Each row below holds a small network's activations on one input, seen along a few directions.
Each table varies a few parts of the input and shows all the possible inputs, shuffled.
Descriptions start from the smaller parts, as in this example, which fits no table here: values(2) and (point or ring(11) or (line(6) and ring(8))).
Shared parts are said once, and a part with two or three values counts as separate values.
In the rows, 128 means zero.

Other details of the inputs vary at random and push rows far along two fixed directions, the same in every table; ignore that.

A family of inputs:
R1: [ 88 122 148 145 114 110  74  57 112 147  63 106 119 152]
R2: [110 138 130 146 106 121 130 133 117 162 119 121 123 136]
R3: [145 126  80 115 157 141 167 207 196 105 234 144 166  68]
R4: [ 77 116 161 136 124 101 100  46 135 125  65 113 114 118]
R5: [123 112 157 135 116 103 143 100 141 119 109 127 119 100]
R6: [ 23 136 118 143 136 104  79  53 168 145  93 102 138 101]
R7: [191 161 116 129 115 159 187 226  68 159 164 146 108 175]
R8: [178  91  97 105 163 124 167 166 209  67 215 155 170  46]
R9: [207 120 125 106 137 152 177 212 132  93 191 155 139 116]
R10: [ 44  78 110 133 162  80  54   4 245  82 111 104 176  31]
R11: [156 142 150 108 127 141 155 137  75 127 100 142  96 167]
R12: [101 141 149 113 136 122 127  59  72 135  51 132  84 168]
R13: [ 79 128 113 144 128 110 113 115 171 137 135 118 147  93]
R14: [143 157 169 145  89 154  97 153  50 160  92 107 104 206]
R15: [165 142 181 138  90 144 142 171  63 145 100 126 100 184]
R16: [203 128  89 123 130 150 179 222 132 131 213 150 144 122]
R17: [110 165 141 123 123 159  82  91  37 157  58 113  92 227]
R18: [154 108 105 109 155 134 132 139 163  91 163 139 151  99]
R19: [190 159 112 123 118 166 191 252  87 147 189 152 118 166]
R20: [159 107  97 113 150 131 133 137 161 102 168 141 153 103]
R21: [101 150 184 144  93 125 100  81  49 166  30 112  78 201]
R22: [ 70  89  85 142 146  85  86  55 234 114 153 111 178  37]
Description of these inputs: values(2) and (point or line(4) or line(6)).
- Changing only the values(2) part turns R5 into R12. The same change can be made to R2. Which row results? => R7
- Change only the values(2) part in R15. List by row number the other rows that result. => R9
- Change only the values(2) part in R20. List by row number the other rows that result. => R1

A family of inputs:
R23: [153 108 127 145 118 116 137 164 167 121 165 131 153  92]
R24: [119 135 174 138  92 124 116  98  80 154  74 111  98 163]
R25: [108 138 127 150 113 128 105 126 119 155 119 113 130 149]
R26: [132 103  76 122 161 118 131 122 189 111 169 142 163  83]
R27: [156 164 130 124 109 148 159 156  38 174 101 136  83 203]
R28: [195 100 128 119 132 130 149 160 143 100 163 145 142 113]
R29: [122 106  95 114 152 133  87 116 192  88 178 115 174  79]
R30: [129 112 113 118 145 114 139  93 147 112 130 136 130 100]
R31: [129 134 131 130 131 127 116  95  81 144  73 132 105 177]
R32: [143 137 119 117 137 145 163 186 148 109 186 139 139 101]
R33: [137 121 109 106 138 145 117 138 163  96 189 117 153  82]
R34: [ 93 110 134 116 139 109  99  25 127 115  75 122 115 122]
R35: [ 62 129 117 150 125 103  79  63 143 157  82 108 134 129]
R36: [143 121 133 116 140 127 164 162 161  97 161 143 138  88]
R37: [173 149 130 127 122 153 166 227 102 141 157 148 124 161]
R38: [ 88 121 133 129 152 112 105  88 154 110  95 129 135 115]
R39: [ 71 122 156 117 140 112  98  44 133 108  69 118 115 120]
R40: [122 140 120 128 142 141 128 160 134 121 144 134 138 136]
R41: [ 93 127 164 127 133 121  92  72 111 119  59 120 111 155]
R42: [126 114 157 147 108 115 103 107 127 131  99 115 127 134]
R43: [147 133 122 137 108 133 152 179 141 137 181 125 139 106]
R44: [122 105 125 136 125 105 138 123 187 114 162 124 153  60]
R45: [171 165 134 133 108 162 144 175  29 172 106 134  92 228]
R46: [117 139 109 120 136 133 129 101 107 137 123 127 116 142]
R47: [ 90 147 125 122 138 128 130 115 121 137 105 128 114 135]
R48: [187 153 139 141  83 147 184 234  83 170 165 135 110 155]
- Changing only one part turns R43 into R25. The same change can be made to R27. Which row results? => R26
- What is each input in this table made of? => values(2) and (point or (values(3) and line(4)))
- Change only the values(2) part in R44. List by row number the other rows that result. => R23
- Change only the line(4) part in R38. List by row number the other rows that result. => R37, R40, R41
- Change only the values(3) part in R27. List by row number the other rows that result. => R47, R48
